A small network was trained on invented records. Each row is its activation on one of them, seen along a few directions.
Here are examples, each followed by its value of one field, NAL.
Other fields move the rows too, some of them a lot.
In the rows, 500 means zero.
Strong random noise was added to every row along 4 fixed directions; ignore it. To show where, here is one row again and again, with new noise each time:
[629 496 431 426 618 468 441 740 448 395 582 530 372 557 648 546 325 485
 608 473 676 238 591 454 566 652]
[571 504 393 448 622 521 364 526 493 603 563 376 498 476 593 445 411 457
 519 580 520 345 479 480 580 415]
[550 512 410 428 512 462 540 525 448 441 423 549 450 509 493 591 228 413
 733 502 534 302 530 539 491 449]
[560 600 640 462 377 523 699 533 413 240 365 671 404 529 364 656 322 474
 754 445 535 526 529 569 421 596]
[513 566 477 463 504 486 526 476 442 451 490 535 484 495 521 547 375 461
 620 517 495 391 498 544 526 501]
[546 586 545 489 563 554 425 516 466 501 606 437 494 484 581 447 566 528
 439 554 508 489 468 494 585 557]

[566 506 402 590 445 590 479 485 496 517 314 418 477 532 363 658 502 410
 689 566 565 595 460 430 361 461] : tibo
[456 376 518 530 555 287 544 410 489 473 459 684 530 492 483 494 422 577
 481 495 399 477 636 453 430 493] : runu
[446 541 595 562 413 591 546 443 613 472 559 539 552 497 397 485 563 515
 385 596 429 627 492 472 513 454] : visof
[591 481 529 522 394 546 491 519 522 402 524 466 486 456 407 530 503 521
 541 495 566 638 483 504 404 431] : meto
[617 349 649 465 473 558 572 658 535 462 350 496 359 523 256 566 322 459
 757 434 564 639 526 518 370 400] : rif
[329 470 470 572 518 378 393 337 424 499 609 570 600 567 655 549 684 513
 409 530 447 252 533 616 700 548] : pelu
[440 339 447 454 563 339 467 335 547 670 471 558 493 385 495 478 486 464
 489 578 343 360 529 484 495 335] : runu
[540 434 572 473 485 538 396 531 576 557 485 423 527 556 468 442 494 483
 492 518 615 332 511 622 561 381] : pelu
[483 373 438 459 587 392 521 496 527 622 524 564 492 549 414 528 378 518
 548 475 447 457 536 527 525 404] : rif
[419 470 317 538 561 405 465 482 516 516 543 622 595 484 593 569 370 472
 571 420 501 258 517 464 496 532] : sal
[569 407 310 579 460 572 569 526 495 476 300 483 512 481 399 578 334 411
 792 543 551 422 501 504 357 350] : tibo
[503 481 496 548 520 505 535 541 562 466 520 597 531 491 462 547 458 516
 514 512 508 488 577 445 429 493] : visof
[535 650 680 432 513 627 450 624 518 448 591 523 399 523 596 360 480 538
 444 487 638 509 486 589 560 733] : molut
[533 497 509 446 535 482 438 634 507 466 448 460 461 495 504 525 445 493
 542 483 550 471 510 495 511 501] : sal
[596 487 445 489 536 551 365 659 518 544 671 345 513 431 604 398 533 542
 431 494 675 525 504 477 477 497] : meto
[432 631 562 546 512 523 466 363 448 522 630 460 559 457 614 459 640 544
 399 582 424 519 423 525 618 584] : molut

Which value of NAL does each new row have?
[767 450 703 400 519 649 530 760 565 386 474 519 306 508 345 425 378 535
 548 476 579 552 554 551 437 560] : molut
[506 529 610 504 465 591 655 719 512 348 456 708 357 523 514 501 409 579
 568 443 599 442 561 661 478 696] : tibo
[593 361 463 474 512 553 411 480 581 634 504 386 411 401 414 434 496 523
 480 571 446 602 501 527 481 286] : meto
[407 497 526 474 467 540 558 327 518 633 479 521 609 464 454 413 579 566
 419 593 307 607 457 604 492 314] : visof
[200 514 331 551 579 201 576 301 417 541 647 744 602 546 700 599 412 478
 570 386 364 185 562 647 608 517] : rif
[505 457 705 566 566 433 533 440 494 419 423 591 510 474 408 560 651 604
 454 505 421 684 521 472 372 499] : runu
[643 340 696 491 518 639 382 501 570 613 355 395 550 539 187 440 671 583
 389 579 463 701 519 551 493 288] : pelu
[460 500 316 497 518 339 490 612 423 400 526 582 427 641 633 745 336 371
 644 478 643 193 637 394 474 636] : visof
